Each row below is a small network's average activation on inputs in which a field has the value named, seen along a few directions.
Related values have similar rows: they may be neighbours, one step apart, or belong to one group.
(in the rows, 500 means zero)
Random noise pushes rows far along 14 fixed directions. That doesn't count. These rows show it; they differ only by the noise:
[690 322 447 328 526 541 464 667 520 437 651 431 540 377 508 539 402 508
 719 625 455 520 549 442 530]
[670 354 416 272 578 619 653 478 394 482 652 540 484 485 491 541 294 472
 629 612 443 705 355 374 437]
[423 535 391 667 688 521 463 524 424 391 256 558 670 382 560 628 492 351
 431 517 352 601 537 473 418]
[359 672 416 418 659 625 325 444 461 494 377 537 610 427 524 544 460 434
 398 457 223 444 520 577 500]
[537 563 401 613 531 688 548 430 398 613 414 617 554 519 498 364 449 506
 575 565 442 675 455 396 250]
[325 581 697 279 585 554 219 640 690 470 331 363 481 431 511 553 528 321
 344 501 426 542 402 456 635]
[491 539 500 346 347 439 539 341 379 688 501 643 632 384 489 559 390 459
 520 379 350 381 506 887 559]
[433 464 492 578 540 652 300 425 556 247 498 558 516 562 718 591 576 439
 371 400 412 323 551 456 536]
[707 316 448 200 715 621 475 406 525 440 774 462 464 608 626 655 304 448
 650 620 464 553 676 451 493]
[562 406 436 380 493 430 517 533 658 549 537 502 465 644 538 492 597 406
 537 541 468 431 523 591 341]
[473 463 505 567 400 341 607 519 472 877 423 537 607 492 475 576 468 429
 621 536 675 813 559 643 459]
[445 643 658 508 501 565 484 441 359 348 649 446 389 430 425 541 390 691
 382 337 507 419 446 446 756]
[476 372 301 578 613 319 549 819 504 578 398 385 652 326 385 598 590 476
 597 624 443 541 555 586 514]
[482 458 519 729 519 374 295 499 521 367 354 439 510 510 432 400 643 382
 453 575 596 465 652 319 477]
[506 413 397 756 722 671 586 383 571 538 409 609 554 749 787 644 583 403
 474 516 560 587 712 546 190]
[533 485 235 567 571 492 433 436 347 381 567 463 568 506 384 363 676 582
 519 512 509 270 657 419 483]


Values of P:
p5: [531 476 451 484 459 364 467 542 439 554 463 404 609 407 442 496 659 476
 566 510 741 531 634 476 549]
p3: [549 432 578 324 524 705 427 366 458 637 527 422 532 474 507 345 431 501
 541 611 657 546 558 415 615]
p4: [443 541 677 319 665 964 471 500 451 506 391 442 453 368 455 357 358 616
 417 580 326 288 340 607 560]
p1: [524 582 688 289 633 555 509 548 681 642 381 423 432 513 398 339 395 451
 470 628 396 489 508 598 405]
p2: [438 442 327 596 641 576 590 653 591 660 651 404 487 541 552 528 533 743
 537 566 395 337 593 611 574]
p9: [453 483 571 460 448 389 459 489 602 571 463 493 460 532 501 546 443 440
 499 571 549 544 488 544 560]
p7: [586 363 666 379 461 353 539 397 593 183 573 466 398 603 636 643 530 406
 447 434 684 305 562 504 608]
p8: [560 496 548 494 532 623 632 391 468 601 673 497 427 634 644 626 457 591
 570 425 790 721 609 420 520]
p6: [626 369 472 470 675 443 709 481 509 716 509 441 439 634 419 504 489 424
 587 700 655 713 577 484 330]
The values of P form 3 separate groups.
- List the group mates of p5, in the order listed. => p8, p6
- List the group mates of p2, in the order listed. => p3, p1

Values of D:
d6: [435 765 582 639 527 458 498 503 464 545 454 436 422 475 290 359 600 609
 400 349 470 323 605 630 487]
d7: [445 389 266 656 444 540 581 310 102 546 683 626 482 470 281 414 381 688
 455 528 439 527 315 363 621]
d3: [250 468 531 540 401 441 326 496 479 438 534 469 419 557 490 595 674 520
 226 327 566 462 358 460 851]
d4: [510 875 724 320 236 524 332 695 740 797 605 366 430 517 491 298 535 719
 731 442 680 584 635 552 519]
d2: [658 414 637 566 530 653 790 566 473 557 605 467 478 450 561 578 498 641
 590 457 654 484 578 648 390]
d12: [704 324 613 620  48 337 290 418 731 106 453 670 463 499 674 268 578 317
 531 504 429 273 439 299 370]
d1: [263 487 472 820 677 458 546 613 518 320 574 490 341 590 580 817 323 649
 307 481 276 629 293 399 701]
d5: [563 411 304 832 413 432 267 685 748 151 580 646 472 632 756 529 475 517
 591 570 110 373 488 315 377]
d8: [572 575 412 380 405 589 567 476 303 534 536 514 600 328 410 403 466 596
 681 493 527 555 420 438 517]
d9: [476 722 516 698 512 497 209 567 675 768 461 444 606 569 618 436 490 614
 740 572 625 768 884 359 439]
d11: [431 379 670 851 416 777 443 308 336 384 488 707 453 477 618 463 326 550
 374 463 455 359 452 492 565]
d10: [613 306 604 328 524 407 695 408 358 425 599 398 379 455 306 507 468 457
 420 508 657 297 434 573 621]
The values of D form a line.
- Name the neighbours of d10, in listed order. => d7, d11
- Name the neighbours of d1, in listed order. => d4, d8
- Name the neighbours of d12, in listed order. => d9

Values of U:
u18: [571 530 544 476 685 355 699 874 680 560 510 280 331 440 286 489 546 608
 567 648 565 539 489 470 383]
u15: [608 131 431 581 440 480 487 597 645 515 430 593 637 486 666 491 491 345
 630 644 410 419 539 653 381]
u3: [668 727 265 370 648 726 718 590 373 569 447 570 662 333 471 371 400 598
 707 497 307 603 479 491 229]
u1: [516 411 425 415 387 438 445 613 563 477 700 462 409 492 447 473 506 629
 523 500 340 394 439 476 592]
u19: [449 762 679 367 567 473 356 696 642 399 368 380 491 369 517 568 442 463
 514 474 432 514 537 471 557]
u6: [316 768 705 578 371 546 441 569 670 543 342 677 299 585 516 491 355 428
 384 444 199 758 119 416 328]
u11: [633 479 676 580 311 710 594 769 453 768 633 477 434 277 396 393 243 815
 773 607 489 560 407 649 532]
u20: [651 531 827 529 411 347 706 650 561 483 458 362 358 457 394 422 510 578
 499 467 775 571 443 412 483]
u8: [506 583 285 557 227 573 572 556 369 487 409 705 816 284 655 518 638 477
 606 301 513 599 386 582 433]
u13: [361 653 303 513 610 437 545 287 550 647 502 601 524 717 668 663 540 471
 418 419 373 507 626 678 343]
u2: [569 416 662 618 438 661 391 545 713 400 505 543 404 597 709 475 383 502
 597 594 550 674 460 227 365]
u10: [460 437 321 549 469 595 341 498 308 535 360 555 673 344 411 348 564 432
 552 614 494 561 462 333 413]
u5: [497 409 641 510 279 512 637 392 398 632 436 501 388 513 313 265 489 482
 474 535 645 599 212 460 534]
u4: [561 338 581 476 389 233 679 741 729 640 540 430 398 544 457 566 475 491
 643 624 612 588 436 642 500]
u9: [493 592 380 400 646 776 221 463 408 484 546 424 619 489 544 456 564 501
 588 544 556 586 701 320 537]
u12: [462 334 452 584 812 842 405 505 563 718 489 447 352 753 488 384 374 470
 495 827 326 684 454 327 324]
u17: [502 746 285 519 399 682 538 656 458 248 669 579 566 507 657 458 539 750
 611 357 426 611 315 212 474]
u16: [426 674 463 618 508 477 577 523 398 529 592 562 455 468 451 586 411 619
 447 404 422 715 362 363 520]
u7: [546 300 539 660 650 557 688 659 471 561 360 433 434 404 265 390 519 470
 418 674 348 386 360 587 388]
u14: [533 679 617 524 688 557 630 402 469 435 233 585 661 359 626 650 366 411
 443 414 408 640 542 574 369]
Each value of U is a pair of two hidden parts, and every pair occurs once (5 first parts, 4 second parts).
- u11 and u6 share the first part; u11 and u1 share the second. Which value has the first part of u1 and the second part of u6? => u16
- u3 and u15 share the first part; u3 and u19 share the second. Which value has the first part of u19 and the second part of u15? => u4
- u2 and u13 share the first part; u2 and u14 share the second. Which value has the first part of u14 and the second part of u13? => u20

Values of L:
l3: [674 671 612 300 568 668 327 597 671 595 425 376 653 339 592 407 595 505
 716 471 538 389 896 624 360]
l2: [610 830 590 446 500 408 514 769 452 373 251 408 641 113 302 313 614 537
 543 419 334 290 517 598 331]
l9: [395 363 326 402 277 432 517 393 502 660 410 713 634 509 640 528 460 308
 467 511 353 621 193 585 503]
l8: [361 699 368 663 579 509 412 460 645 477 535 553 445 749 687 635 538 536
 504 468 505 635 619 366 367]
l5: [537 451 509 559 672 632 776 518 426 459 558 552 473 490 669 821 424 553
 459 391 610 641 473 553 483]
l4: [398 757 575 551 559 341 492 308 488 442 652 468 346 767 440 541 536 583
 371 299 705 544 691 399 629]
l1: [560 427 678 368 548 368 539 325 475 291 448 545 413 528 487 658 362 257
 375 484 375 439 446 647 539]
l7: [388 486 433 358 605 278 454 661 476 480 379 405 612 339 395 659 388 394
 489 626 418 759 356 382 651]
l6: [451 785 608 299 526 433 531 604 514 685 364 402 558 379 299 383 436 448
 507 534 479 764 404 500 492]
The values of L form 3 separate groups.
- List the group mates of l9, in the order listed. => l8, l7
- List the group mates of l4, in the order listed. => l1, l6
